Each row below holds a small network's activations on one input, seen along a few directions.
Each table varies a few parts of the input and shows all the possible inputs, shuffled.
Descriptions start from the smaller parts, as in this example, which fits no table here: one of 2 separate values, together with either a single point or one of 11 places along a line or (one of 6 places along a line, together with one of 8 places around a ring).
Shared parts are said once, and a part with two or three values counts as separate values.
(in the rows, 128 means zero)

Other details of the inputs vary at random and push rows far along two fixed directions, the same in every table; ignore that.

A family of inputs:
r1: [162 108 140 137 153 114 127 120 115 119 177 134]
r2: [120 172 128 141 118 149 131 115 133 124  62 120]
r3: [131 107 116 129 141 139 137 137 138 130 110 117]
r4: [ 88  77 122 121 102 150 105 163  97 151 125 112]
r5: [152 169 138 145 152 120 130 112 126 111 119 125]
r6: [127 173 129 131 141 119 145 120 148 118 123 130]
r7: [154 154 102 142 150 137 150 104 176 119  58 154]
r8: [158 119 111 139 148 128 141 113 152 123 109 150]
r9: [150 136 121 133 163 130 145 133 146 125 123 109]
r10: [134 134 144 122 146 110 140 150 127 138 191 114]
r11: [ 85 117 102 132  97 163 121 134 126 133  30 122]
r12: [113  49 146 134  98 128  92 133  69 131 170 141]
r13: [151 126 111 118 158 107 160 136 182 140 190 151]
r14: [117 102 129 138 110 167 105 142  93 132  71  97]
r15: [198 149 134   6 161  50 103  86 165 122 172 130]
r16: [ 94 108 122 127 115 163 107 167 101 146  79  90]
r17: [ 88  88 150 127  62 123 102 123  80 128 179 152]
r18: [122 121  99 133 132 151 138 133 152 132  59 121]
r19: [ 94  82 160 129 100 121  96 148  64 132 183 108]
r20: [165 177 123 146 168 143 146 120 158 122  71  98]
r21: [126 122 116 132 114 140 133 114 149 130 107 149]
r22: [168 171 145 135 158 101 148 110 145 112 193 132]
r23: [167 143 107 140 164 150 155 121 175 128  66 117]
r24: [166 110 120 129 146 107 153 111 162 127 194 158]
r25: [ 97 151 129 147  99 159 102 118  94 122  28 120]
r26: [ 67  95 142 113  68 122 107 150  88 140 186 146]
r27: [126 160 117 131 133 118 150 116 160 121 120 141]
r28: [ 79 108 156 121  86 120  97 159  66 139 191 113]
r29: [131 143 129 140 121 120 131 102 134 119 118 155]
r30: [131 154 140 131 138 111 133 132 120 114 162 116]
r31: [ 74 107 110 121  86 159 116 153 121 147  72 129]
r32: [115 155 139 117 125 106 144 135 133 134 191 139]
r33: [174 138 149 140 169  96 138 112 128 115 194 136]
Each input here is: either a single point or (one of 4 places along a line, together with one of 8 places around a ring).
Change only the place on the line of 4 in r26. List by row number the other rows that result. -> r17, r27, r29
A walk changes only the place on the ring of 8. It starts at r1 and steps to r33. List the rest of the walk in order. -> r5, r25, r29, r7, r8, r12

A family of inputs:
r34: [ 58  92 135 104  74 144  74 154  72 153  70 123]
r35: [107  96 128 107  84 173  83 155  88 154  71  93]
r36: [161 161  96 194 199 146 207 142 205 129 138 142]
r37: [166 202 116 144 175 144 137 119 138 109  19  98]
r38: [129 179 126 130 131 144 134 104 157 111  37  95]
r39: [ 60  98 122 201  68 179 130 151  92 136  88 140]
r40: [130 109 152 104  81 120 104 116 104 136 204 148]
r41: [122  78 169 120 101 111 102 115  82 116 197 113]
r42: [ 79  71 134 112  93 148  66 160  68 154  70 114]
r43: [166 177 138 106 177  80 172 105 192 116 204 119]
r44: [180 189  80 104 198 103 194 107 237 114 101 146]
r45: [ 86 103 103 119  80 155 104 122 111 120  32 131]
r46: [142 232 104 125 175 138 149 132 160 118  20  94]
r47: [167 132 146 110 171  88 149 118 160 117 214 110]
r48: [ 74  81 138 177  92 134 151 161 103 141 222 158]
r49: [ 92  70 102 111  98 150  97 149 101 133  63 111]
r50: [102  86 158 109  90  97  89 121  85 135 194 169]
r51: [147 104 129 197 152 125 179 123 146 126 234 169]
r52: [150  91 152 109 100 128 104 118  98 138 194 136]
r53: [179 166 130  93 153  97 159 117 182 140 216 144]
r54: [130  56 131 112 106 106 113 114 102 117 193 156]
r55: [160 145 147 117 172  81 129 135 115 116 228 126]
r56: [151 148 115 129 159 143 123 115 148 133  25 128]
r57: [133 207 121 138 143 138 124 118 128 109  37 110]
What is each input in this table made of? -> one of 4 separate values, together with either a single point or one of 5 places along a line
Change only the choice among 4 separate values in r42. List by row number the other rows that result. -> r34, r50, r56
Change only the choice among 4 separate values in r40. List by row number the other rows that result. -> r35, r52, r53

A family of inputs:
r58: [111 147 109 142 122 156 138 135 143 133  55 122]
r59: [126 130 110 151 133 162 137 132 139 130  55 114]
r60: [179 185 109 125 177 131 153 106 182 117  61 118]
r61: [ 84  67 148 109  78 134  73 148  55 137 139 111]
r62: [130 150 118 121 129 142 116 121 130 123  48 114]
r63: [152 125 123 138 160 110 156 127 157 128 183 143]
r64: [ 96 138 108 147 107 168 123 134 125 131  21 120]
r65: [ 79  40 156 138  62 131  87 141  49 135 200 144]
r66: [169 174 122 106 170 101 154 115 177 124 152 131]
r67: [172 151 140 106 161  74 149 102 160 117 223 158]
r68: [159 184 107 115 170 135 147 125 178 127  56 106]
r69: [179 162 123 113 180 104 153 117 174 124 152 126]
r70: [160 173 106 138 171 126 176 120 194 125 118 135]
r71: [103 108 123 136 111 146 123 146 116 137 119 123]
r72: [113 189 140 160 136 157 122 140 102 119  54  82]
r73: [111 120 114 149 118 159 124 134 120 129  58 122]
r74: [122 126 138 105 117 109 115 125 116 127 153 132]
r75: [126 106 149 100 113  97 114 126 108 129 214 137]
r76: [ 88  47 162 108  72 116  69 141  41 135 197 127]
r77: [100 114 123 123 100 168  89 141  89 136  22  92]
r78: [157 137 146 101 145  77 140 113 145 123 238 152]
r79: [123  79 156 105 108 101 101 132  88 131 226 132]
r80: [123 103 129 138 127 129 132 140 124 135 161 133]
r81: [155 120 134 137 149  91 155 113 150 119 228 166]
r82: [157 169 106 137 172 120 173 122 189 125 126 139]
r83: [ 67  95 118 140  82 177  97 158  85 141  37 103]
r84: [ 86  92 128 146  81 160 103 137  88 132  84 126]
r85: [ 95  87 142 132  88 124 117 136  96 134 186 146]
r86: [150 149 113 138 159 127 162 127 173 128 132 132]
r87: [170 147 131 115 160 104 140 110 152 120 160 137]
r88: [153 187  97 142 172 136 174 119 196 123  68 133]
r89: [154 150 135 106 146  96 141 111 152 122 178 139]
r90: [177 185 108 124 181 128 152 108 181 117  61 120]
r91: [ 74  60 161  99  62 113  71 145  46 137 199 128]
r92: [153 189 140 183 174 118 176 129 150 114 182 126]
r93: [114  71 148 136 101 112 116 132  91 131 225 154]
r94: [ 82 105 126 142  83 158 107 139  95 135  83 128]
r95: [181 149 138 112 164  81 150  99 163 115 212 152]
r96: [ 96 124 124 122  91 164  88 134  90 131  21 102]
r97: [160 109 137 137 154  96 154 121 146 127 241 157]
r98: [ 95 136 123 119  93 161  94 133 100 132  22 105]
r99: [115  98 139 127 113 109 131 136 116 134 219 149]
r100: [160 182 108 116 169 137 148 122 178 125  55 106]
r101: [115 145 111 147 120 158 137 126 142 128  53 127]
r102: [ 87  63 148 137  73 127  98 138  69 133 188 147]
r103: [ 77 106 126 113  84 165  79 152  77 138  30  90]
r104: [155 143 114 143 163 129 161 125 171 128 132 131]
r105: [172 147 115 144 180 113 171 117 180 123 157 144]
r106: [113 142 125 118 108 147 108 123 117 127  54 114]
r107: [126  95 146 114 112 119 103 127  95 129 165 124]
The inputs of r97 and r77 match in every part but one. If r65 is changed in the same way as r97 into r77, which row does it become? -> r60
What is each input in this table made of? -> one of 2 separate values, together with either a single point or (one of 3 separate values, together with one of 8 places around a ring)
Change only the choice among 2 separate values in r80. List by row number the other rows that result. -> r69
A walk changes only the place on the ring of 8. It starts at r73 and steps to r81. List the rest of the walk in order. -> r64, r88, r82, r83, r63, r105
Change only the choice among 3 separate values in r100. List by row number the other rows that result. -> r68, r103

A family of inputs:
r108: [118 154 130 163  96 171 113 147 104 113  63 102]
r109: [139 123 161 154 169  85 131 122 109 129 207 148]
r110: [ 80  58 118 142  60 161  87 136  79 132 168 153]
r111: [ 91 103  97 155 126 162 113 136 114 149  24 139]
r112: [ 57  50 134 128  55 161  99 147  85 163 186 144]
r113: [208 130 117  97 208 144 145 130 218 144  99  72]
r114: [ 75 114  84 135  91 168 133 157 127 127  37 118]
r115: [ 75 154 112 150 105 162 124 163 103 116  48  83]
r116: [143 113 116 138 159 100 149 128 152 138 180 179]
r117: [ 68  52 118 128  75 136 118 142  77 128 143 138]
r118: [181 153  87 161 171 143 172  89 190 118  95 153]
r119: [108 137 113  67 118 148 105 134  76 118  42  90]
r120: [163 174  90 142 179 125 173 140 208 132  78 162]
r121: [ 87  97 152 155  60 145  82 153  51 120 185 122]
r122: [ 91  56 128 141  49 153  95 142  76 126 161 155]
r123: [111 122  92 151  86 178 120 142 131 127  55 137]
r124: [115  84 152  75  67 141  57 125  21 123 156 126]
r125: [132 134 145 159 167  98 130 125 111 131 192 142]
r126: [148 214 104 160 205 131 154 134 183 127  95 124]
r127: [ 91 123 103 139  87 185 134 153 145 158  49 123]
r128: [126 141 140  74 133  59 118  87 173  96 174 128]
r129: [153 183 116 156 195 121 181 108 167 104  76 100]
r130: [121 151 119 176 124 177 116 117 102 118  37  97]
r131: [144 129 168 151 159  87 134 134 112 126 181 145]
r132: [139 159 112  81  94 156 100 140 105 167  22  76]
r133: [ 95 138 121  78  96 119  89 111 116 111  22  87]
r134: [155 218 110 159 194 122 160 145 184 126  95 126]
r135: [116 107  99 125 140 110 160 126 157 120 208 157]
r136: [158 215 122 152 169 142 179 134 196 136 114 108]
r137: [181 158 151  73 141  98 118  89 125 102 177 152]
r138: [143  92 129 141 162  92 144 116 141 139 185 181]
r139: [ 74  79 161  53  71 108  75 129  33 113 157 121]
r140: [ 86 112  93 133  94 162 141 155 132 122  39 121]
r141: [137  97 134 129 125 119 161 118 153 149 218 163]
r142: [135 111 119 134 142  99 144 141 152 135 196 182]
r143: [106  78 140  74  66  95  41 162  19 162 164 122]
r144: [ 93 153 130 159 123 151 107 162 101 132  59 111]
r145: [208  81 127 104 174 119 107 124 161 115 188 100]
r146: [ 69  31 131 131  80 128 113 130  67 129 149 140]
r147: [ 94  51 128 143  61 151  95 130  69 129 158 154]
r148: [179 209 126  73 201  99 136 109 170 121  76 145]
r149: [100 158 125 162 141 156 112 150 103 134  33 106]
r150: [172  94 137 143 128 108 152 104 143 115 188 173]
r151: [ 92 149 142 151  95 176 123 153 110 143  70  90]
r152: [137 110 129 128 118 124 164 129 166 146 207 162]
r153: [ 85 111  89 135  98 163 141 149 131 121  39 120]
r154: [159 203 127 155 176 149 178 118 182 136  87 103]
r155: [200 140 126  83 116  82 106 111 104 128 211 132]
r156: [ 91  95 156 155  62 148  85 147  51 116 170 120]
r157: [109 100 130 140  99 172 140 132 135 153  29 124]
r158: [110 144 126 141 147 110 145 134 126 110 209 118]
r159: [180  66 137  93 191  91  94 151 147 137 210 113]
r160: [108 100 120 147 122 148 121 144 120 143  20 145]
r161: [164 156  99 148 176 145 190  98 209 148  96 142]
r162: [126  68 103  95 144 160  91 159 125 122  36  46]
r163: [145 151 133 157 141 124 131 119 129 111 218 136]
r164: [152 138 164  69 119  79 114  91 153 138 195 130]
r165: [103 133 151 158 119 168 127 125 105 146  58  90]
r166: [126 136 155  82 137  58  84 101 157 121 179 152]
r167: [122 107 111 134 150 104 134 136 149 141 217 183]
r168: [129 137 139 141 151  96 157 126 121 106 208 122]
r169: [127 152  89  78 103 132 103 142  92 133  16  72]
r170: [154 139 153  90 116  76  93  74 162  99 192 146]
r171: [171 131 166 157 139 105 143 110 117 105 195 138]
r172: [131 117 113 134 141 100 141 147 155 140 199 182]
r173: [ 98 115 114 136  84 179 137 152 143 153  56 126]
r174: [159 198 138  85 157 104 138  79 230 127  87 116]
r175: [154 207 110 147 177 122 186 137 185  99  95 103]
r176: [141 123 161 140 149  82 160 123 118 103 206 126]
r177: [122 100 106 159 108 175 122 111 119 126  30 133]
r178: [150 145 169  57 132 104 126 105 125 136 187 140]
r179: [180 200 145 155 185 137 189 113 192 131  72 105]
r180: [ 91  81 155  65  93 120  51 151  19 146 152 135]
r181: [134 144 154 146 147  90 131 153 121 125 219 148]
r182: [166 145 112 143 174 140 187  98 204 147  93 143]
r183: [177 150 145  85 125  78 103  77 149 104 175 141]
r184: [ 87 134 119 158 128 152 129 130  94 116  60  86]
r185: [151 147  80 144 182 123 191 102 192 116  95 139]
r186: [164 120 116 140 121 121 154 124 162 115 190 171]
r187: [ 94  88 157 157  72 146  86 136  43 119 170 120]
r188: [ 88  79 167  59  63 149  69 140  29 157 152 112]
r189: [ 99 142 131  87 105 123  59 124 109 136   7 109]
r190: [164 127 157 160 148 107 138  99 114 109 210 139]
r191: [146  95 126 128 145  91 176 116 153 113 174 157]
r192: [154 222 112 155 187 157 178 122 204 137  94 103]
r193: [ 85 147 120 149 109 154 130 154 104 110  64  88]
r194: [140 151 161 141 128 117 155 141 142 135 214 126]
r195: [136 129 160 151 144 114 150 111 123 141 225 126]
What is each input in this table made of? -> one of 4 separate values, together with either a single point or one of 5 places along a line or (one of 2 separate values, together with one of 8 places along a line)
The inputs of r172 and r127 match in every part but the choice among 4 separate values. If r159 is changed in the same way as r172 into r127, which row does it become? -> r113
The inputs of r185 and r161 match in every part but the choice among 4 separate values. If r176 is changed in the same way as r185 into r161, which row does it become? -> r179
The inputs of r177 and r146 match in every part but the choice among 4 separate values. If r122 is changed in the same way as r177 into r146, which row does it become? -> r153
A walk changes only the place on the line of 5. It starts at r132 and steps to r188. List the rest of the walk in order. -> r178, r164, r174
Change only the choice among 2 separate values in r193. List by row number the other rows that result. -> r153
Change only the place on the line of 5 in r170. List by row number the other rows that result. -> r124, r137, r155, r183
Change only the choice among 4 separate values in r144. List by row number the other rows that result. -> r151, r156, r193
Change only the choice among 2 separate values in r158. List by row number the other rows that result. -> r135
Change only the choice among 4 separate values in r140. List by row number the other rows that result. -> r120, r173, r186
